Each row below holds a small network's activations on one input, seen along a few directions.
In each table, some parts of the input vary, and every possible input appears once, in random order.
Descriptions start from the smaller parts, as in this example, which fits no table here: one of 5 places around a ring, together with either a single point or one of 9 places around a ring or (one of 3 separate values, together with one of 6 places along a line).
Shared parts are said once, and a part with two or three values counts as separate values.

Other details of the inputs shift rows strongly along two fixed directions, in all tables alike. That doesn't count.

Table:
x1: [ 12   2  31  13   3 -20   6  22 -14   4 -17]
x2: [  1 -32 -33 -39  43  27  -7  13  22   8 -16]
x3: [ -4  13  27   2 -21   4  26  10  -3  18   1]
x4: [-19 -26  52  13 -17   5  19 -13  -1  55 -29]
x5: [ -5  33 -51 -10 -21   4 -35   7  -1 -32  28]
x6: [  9  13  28  29 -26   4 -14  -3 -12  -8 -21]
x7: [-12 -58 -83 -53  28  -3 -24 -10   3  27  -4]
x8: [ -4 -25 -79 -45  65  13 -16  -9   5  39   5]
x9: [  5  19 -17   7 -20   4  -2   4  18 -32  42]
x10: [-15   5  48   9  15 -26  30 -12 -14  56 -26]
x11: [  9  36 -20   9  -2  -6 -13  -4  -9 -42   3]
x12: [-21 -26 -83 -59  50   2  -2 -19   5  29   0]
x13: [ 17  41 -11  12  -4 -15 -23   7   2 -67  12]
x14: [  3  20  31  18 -14  21  11  14   0 -10 -11]
x15: [ -6 -22  39  13  -6 -20  37   3 -31  52 -28]
x16: [-10 -27  52  31 -13  -3  34  -9   7  28  -1]
x17: [  1 -24  27   0  13 -24 -10   2  -8  42 -30]
x18: [-10 -29  23  13   9  14  27 -17   4  41  -9]
x19: [  2  23  33  27 -22   0  19  -4   2   9  19]
x20: [  9  25  13 -11 -19  13 -20  20 -22 -61  39]
x21: [-14   7  50   8 -12 -13  38 -17   0  37 -10]
x22: [ -9 -20  66   9  19  -8  28 -11  13  36 -35]
x23: [-14 -24  43  20   0 -32  35  -5 -10  59   3]
x24: [ -9 -20 -60 -28  37   4  -2 -10   0  31  15]
x25: [-10 -25 -41 -49  62 -12  -6  -7  13  33 -12]
x26: [  4   2  60   2   4 -10  23  19   6  36 -17]
x27: [  9  56 -23   5 -14   6 -16  28  -8 -45  22]
x28: [  4  46  -9  13 -13  24 -12  -4  15 -63  10]
x29: [  6 -14  56  20  10 -19  19 -11  -3  14 -37]
x30: [  1  26  31  13 -12 -22 -21  16   0   2   1]
x31: [ -3  12  35  10 -35  -8  27  18   3   0  12]
x32: [-14 -31 -84 -60  43  12  -1   5  -3  35   1]
x33: [-16 -44 -82 -62  39   2   0   9   5  29   7]
x34: [  1  33  34  12 -26   3 -10   3   5   8  -1]
x35: [  8 -45 -45 -28  63  -5 -13  -5   4  33 -10]
x36: [ 11  -1 -49  -5 -20  14 -10  15   0 -62  16]
x37: [  6   4   1   8   7   5   3 -16  -5 -13 -21]
x38: [  8   4  18  24 -28   6  17   7 -19 -15 -11]
x39: [-17  -8  49  17  -9   1  37 -20   2  25 -21]
x40: [  4 -53 -39 -38  42   9 -28  -8  10  28 -33]
x41: [ 22  34 -10  20 -21  19 -12  17 -11 -58   0]
x42: [-11  11  49  16 -10 -20   3   1 -15  51 -19]
x43: [-18 -26  54  18 -31  -5  17  -6   7  32 -15]
x44: [ 22   3  35  38   0  -5  -2   2  -1 -19  -5]
x45: [  5  31  42   8  -3 -12   7   2  17 -11   1]
x46: [ -4 -14  46  16  -3 -21   5  -7 -23  59 -37]
x47: [  2  44 -20   1 -41  14 -26   6  11 -40  29]
x48: [ 12  19 -55   9  -5   6 -19  -1  -8 -45  31]
x49: [  3 -15  61  28  13   1  17  -1  13  27 -15]
x50: [  6  34 -26  16 -40  -3 -31   5 -13 -48  18]
x51: [ 17  23 -17  35 -25  14  -9  -5  -7 -55  21]
x52: [ 10  32   0  11 -22  19 -40  15  24 -58  11]
x53: [-13 -26  59  18 -23  -2  43   8   0  30 -17]
x54: [  4  14   6  -7  13 -12  -2  27  -2   2   0]
x55: [ -7  11 -13   4 -21  10   3  -6  20 -52  18]
x56: [  2 -35 -80 -53  54  15 -12   4  -9  26 -19]
x57: [  1 -35  51  39 -15 -17  34 -13 -11  29 -12]
x58: [ 25  31 -21  31 -10  20 -21  -1  -3 -59  15]
x59: [ 0 38 30  9 -9 -1 12 -7  7 -4  0]
x60: [ 12 -39 -40 -34  42  14 -10  10   5   4 -25]
x61: [  7 -23 -53 -18  46   6 -12 -11  -7  23  -4]
x62: [ 13  45  -5  -2 -21   7 -41  18  24 -47  22]
x63: [ -5 -54 -25 -52  55  15 -13 -16 -12  29  19]
x64: [  0  -4  21  23 -26 -14  19 -13  -4 -27  -5]
x65: [ 10  22 -29  10 -34  -8  -7  23 -11 -60  26]
x66: [-16 -47 -74 -66  25  13 -18  -9  26  35   6]
x67: [ -5 -42 -56 -30  14  18 -19 -17  -1  17 -19]
x68: [ -6 -34  43  22 -30 -16  13  -9 -10  27 -24]
x69: [-13 -32  74 -11  -3 -11   0  -9 -28  48  -7]
x70: [ 6 17 30 34 -5 19  6 -3  6 -7  2]
x71: [ 11  43 -12  -6 -11  20  -7  20   7 -29  14]
x72: [-22 -23  44   7 -18 -34  18  -1 -10  62 -11]
x73: [  6  13  33  21  14 -22   2  10   0  16   8]
x74: [  5  39 -12  12 -27  30 -36   6  14 -51  10]
x75: [-18 -20  24 -13   1 -17  35 -16  12  38  -5]
x76: [ 21  44   3  15  -5   6 -19  14  22 -45  34]
x77: [ 2  9 54 23  3 -2 24 -6  1 47 -5]
x78: [  4  30   4 -14 -10   6 -24  -4 -13 -71  41]
x79: [  5  39 -29  13 -23  -7  -9  -5 -10 -60  19]
x80: [  1  20 -16   4 -23  30   2  13   5 -41  12]
x81: [ -8  26 -50 -13  -9 -12 -11   1   8 -50  35]
x82: [ -2 -46 -61 -23  30  -6  -2 -10  -1  16  11]
x83: [-13 -52 -83 -54  43  -8  -2 -20   4  15  -4]
x84: [  8  30 -15  21 -28   7  -3 -11  -5 -64   8]
Each input here is: one of 4 separate values, together with either a single point or (one of 4 places along a line, together with one of 5 places around a ring).
Changing only the choice among 4 separate values turns x22 into x49. The same change can be made to x79. Which row results? -> x48
Changing only the choice among 4 separate values turns x45 into x62. The same change can be made to x10. Which row results? -> x42
Changing only the choice among 4 separate values turns x6 into x37. The same change can be made to x46. Which row results? -> x11
Change only the place on the line of 4 in x54. List by row number the other rows that result. -> x27, x32, x33
Change only the choice among 4 separate values in x9. List by row number the other rows that result. -> x31, x66, x75
Start at x43 and move only the place on the ring of 5, one step at a time. The first step leads to x66. Which rows follow, in order? -> x72, x7, x68

Table:
x85: [  0  35 -20   2 -15   5  -3  12   1 -37  19]
x86: [ -4  10  36  16 -24 -16   2   5   0  -9  10]
x87: [ 12  19 -24 -27  35  20 -41  10  23 -17   3]
x88: [ -6 -42 -10 -28  23  -6   9  -4 -11  44 -24]
x89: [  2  21 -16   7 -21  18  -8   7   6 -46   8]
x90: [  3   7  30  24 -20 -20   3   6 -12 -13  -1]
x91: [ -1 -15   5   5   9  -8   1 -12 -13  22 -10]
x92: [  2 -18   6  -4   2  -6   5   3 -15  22 -11]
x93: [-12   5  38   9 -20  -8  11   2  -4  22  -8]
x94: [ -2  26  12  14 -24  -5 -11  -6   1 -27  18]
x95: [  6  18 -14  11 -14  12 -11  -8   6 -50  14]
x96: [  3 -11  40  16 -15   1  20   2  -8  11  -9]
x97: [ -2  14  35  24 -27 -10   6  -1   1  12   2]
x98: [  0  30   3  13 -30  -3 -10   2   9 -27  14]
x99: [  6   3 -24   6  -7  16  -6  -3  11 -22   5]
x100: [-10 -31  12 -10  12 -10   5  -4   1  38  -2]
x101: [ -8 -32 -20 -18  19  19   8  -5   4  27 -16]
x102: [ -6  -1  42   4 -20 -12  12   3  -6  19  -3]
x103: [ -2  -5 -70 -34  20  17 -33 -11  13 -19  24]
x104: [ 15   9  29   2  29   0 -15   9   1  14 -26]
x105: [ -6 -19  16 -12   0  -4   7   1  -4  34  -3]
x106: [  1   6 -79 -32  19  12 -15  -2  16 -25  17]
x107: [  6  16  23  32 -25 -12   3   2  -9  -2  -5]
x108: [  8  17 -15  15 -13  15 -12  -7   4 -46  18]
x109: [  1  17  26  26 -25  -6   3   9 -16  -3  -5]
x110: [  1  -9 -43 -29  19   8  -1   5   0   0  13]
x111: [ -7 -54  -6 -17  29   4  14 -10   4  38 -16]
x112: [ -8 -42 -14 -18  22   7  16 -17  10  40 -26]
x113: [-10 -32 -12 -19  36  -5  17 -18  -3  50  -8]
x114: [-10 -16   4  -8  20 -11  19 -16  -4  32  -7]
x115: [  6  24   4  18 -14  -8   1  11  -2 -34  26]
x116: [ 19  48  26  13  12   4 -13  17   9 -27   3]
x117: [ -1   1 -57 -23   8  12 -21   5  -1 -20   1]
x118: [  3 -11   5   8   0 -12  -2   4 -10   2  -1]
x119: [  6  24   6  21 -20  -9 -10  -4 -10 -32   7]
x120: [ -4 -13 -42 -26  24  -2  -2   1   6  -7  12]
x121: [  2  34 -21   6 -14   8  -5  13  -1 -34  23]
x122: [  2  12  29  28 -23 -17   9  -1  -9   4 -13]
x123: [-13 -13  13  -7   0   0   6   0  -1  38  -8]
x124: [  3 -18 -69 -31  19  20 -21  -1  17 -41  14]
x125: [ 16  20  57  22  10   9  -3   8   9  -5 -21]
x126: [  0  -9  39  12 -17  -1  21   1  -6   5 -12]
x127: [ -2   8  30  22 -10 -13  24  -2  -4  24  -4]
x128: [-10 -34 -10 -32  28  -6  22  -4  -4  46 -13]
Changing only one part turns x112 into x98. The same change can be made to x111. Which row results? -> x100
Changing only one part turns x109 into x101. The same change can be made to x119. Which row results? -> x95
Describe the family of inputs behind these rows. -> one of 4 separate values, together with either a single point or (one of 2 separate values, together with one of 5 places around a ring)
Which other rows agree with x85 in the choice among 4 separate values? List them by row number. -> x106, x110, x113, x114, x115, x116, x120, x121, x127, x128
Change only the place on the ring of 5 in x119. List by row number the other rows that result. -> x88, x90, x117, x122
Start at x98 and move only the place on the ring of 5, one step at a time. The first step leads to x93. Which rows follow, in order? -> x102, x86, x94
Change only the choice among 4 separate values in x99. List by row number the other rows that result. -> x97, x107, x127

Table:
x129: [-13  10  10 -27  22  15 -10 -10  18  53 -22]
x130: [ -7 -18  11 -12  26  31  -6 -13  33  49 -40]
x131: [ 31  24  53  54  -6   4   2  -3  -6 -40   1]
x132: [ 10 -20   2   5  54 -11   0  -9 -17  32  -9]
x133: [  3 -14 -35 -24  47   1 -17   4 -13  30 -45]
x134: [-15  29 -75 -21 -36  26 -14  -8  12 -41  52]
x135: [-11  24  60  66 -81   9  34  -8   6 -15  13]
x136: [ -4  33 -60  -1 -41 -11   2  17 -12 -34  37]
x137: [  3 -30 -11 -21  50  35  -2  -8  33  23   1]
x138: [  3 -49   2  -8  27  -8  30 -18  -2   3 -24]
x139: [ -3  10  26  -8  19 -23   8  15  -6  65 -40]
x140: [  8  -3 -84   8 -26  28 -13 -20   0 -63  18]
x141: [ 16   6 -30  15  -2   4 -10 -22  10 -76  19]
x142: [ -6 -54  35  -4  -9 -31 -26   8 -39  45 -27]
x143: [ 17  62  75  56 -19 -34   9  16 -12  -5  25]
x144: [ 11 -26 -28 -14  42  23 -20 -22  10  23 -51]
x145: [  2 -28  50  -2  31  19  29   9  17  39 -17]
x146: [ -1   4  94  36 -79   0 -23  25   1 -24   4]
x147: [ -7 -35  -6  -9  33 -30  23 -10 -19  15 -11]
x148: [-13 -18  25 -10  18 -46  38   0  -8  46  -2]
x149: [  0 -11  -5  -1  40  -7 -14 -14 -12  49 -46]
x150: [-10  22  61  56 -82   9  43  10   0 -21   7]
x151: [ -1  42  36  35 -26 -46  14  -3  -3 -21  33]
x152: [-17 -39  40   4  13   0  35 -26  27  34  -7]
x153: [ -4 -25 -40 -47  43  45 -15   5  36  26 -38]
x154: [  5 -11   3 -23  50 -20  15  17  -7  52  -3]
x155: [  1   9 -91  -2 -22   5 -11   6 -24 -56  24]
x156: [-22 -30 -52 -20   3 -18  19 -17  -9  62   6]
x157: [ 12  65 -37   1  -2  -3 -43  12  11 -27  10]
x158: [ -6 -51   9  15 -18   0  47 -16 -23  34 -35]
x159: [-10 -36  35 -19 -17 -40 -22  17 -23  63 -11]
x160: [-15  19 -96 -44 -26  32 -11   8  10 -46  47]
x161: [-23 -25 -21 -45  34  -2  12 -26  21  29  19]
x162: [ 26  25 -59  -8  35   8 -31  21 -12 -64  24]
x163: [  5  28  37  52 -21 -38  10 -12 -20 -42  18]
x164: [  0   0 -72 -35  11  33 -14   4  41 -78  36]
x165: [ 27  25 -58 -10  10  35 -41  10  11 -67 -21]
x166: [ -4  30  43  76 -68 -29  25  -9 -40 -15   8]
x167: [  7  60  91  41 -25  -5  12   9   2 -10  30]
x168: [ -5  14 -10 -34 -44   9 -61  25   2 -41  37]
x169: [  5 -69  12 -18  -7  -1 -31  -1 -17  19 -32]
x170: [  8  52  62  15 -14   3  12  25   1 -20  27]
x171: [-22 -27 -20 -55  32  -2  21  -8  15  23  13]
x172: [ 35  17 -20   9  16  23 -15  14   1 -71   9]
x173: [-13   8  42 -23  13   7  11   7   7  61 -35]
Describe the family of inputs behind these rows. -> one of 5 places around a ring, together with either a single point or (one of 2 separate values, together with one of 4 places along a line)
Changing only the place on the ring of 5 turns x173 into x165. The same change can be made to x171. Which row results? -> x138
Start at x149 and move only the place on the line of 4, one step at a time. The first step leads to x132. Which rows follow, in order? -> x163, x166
Change only the place on the ring of 5 in x140. List by row number the other rows that result. -> x134, x135, x156, x166
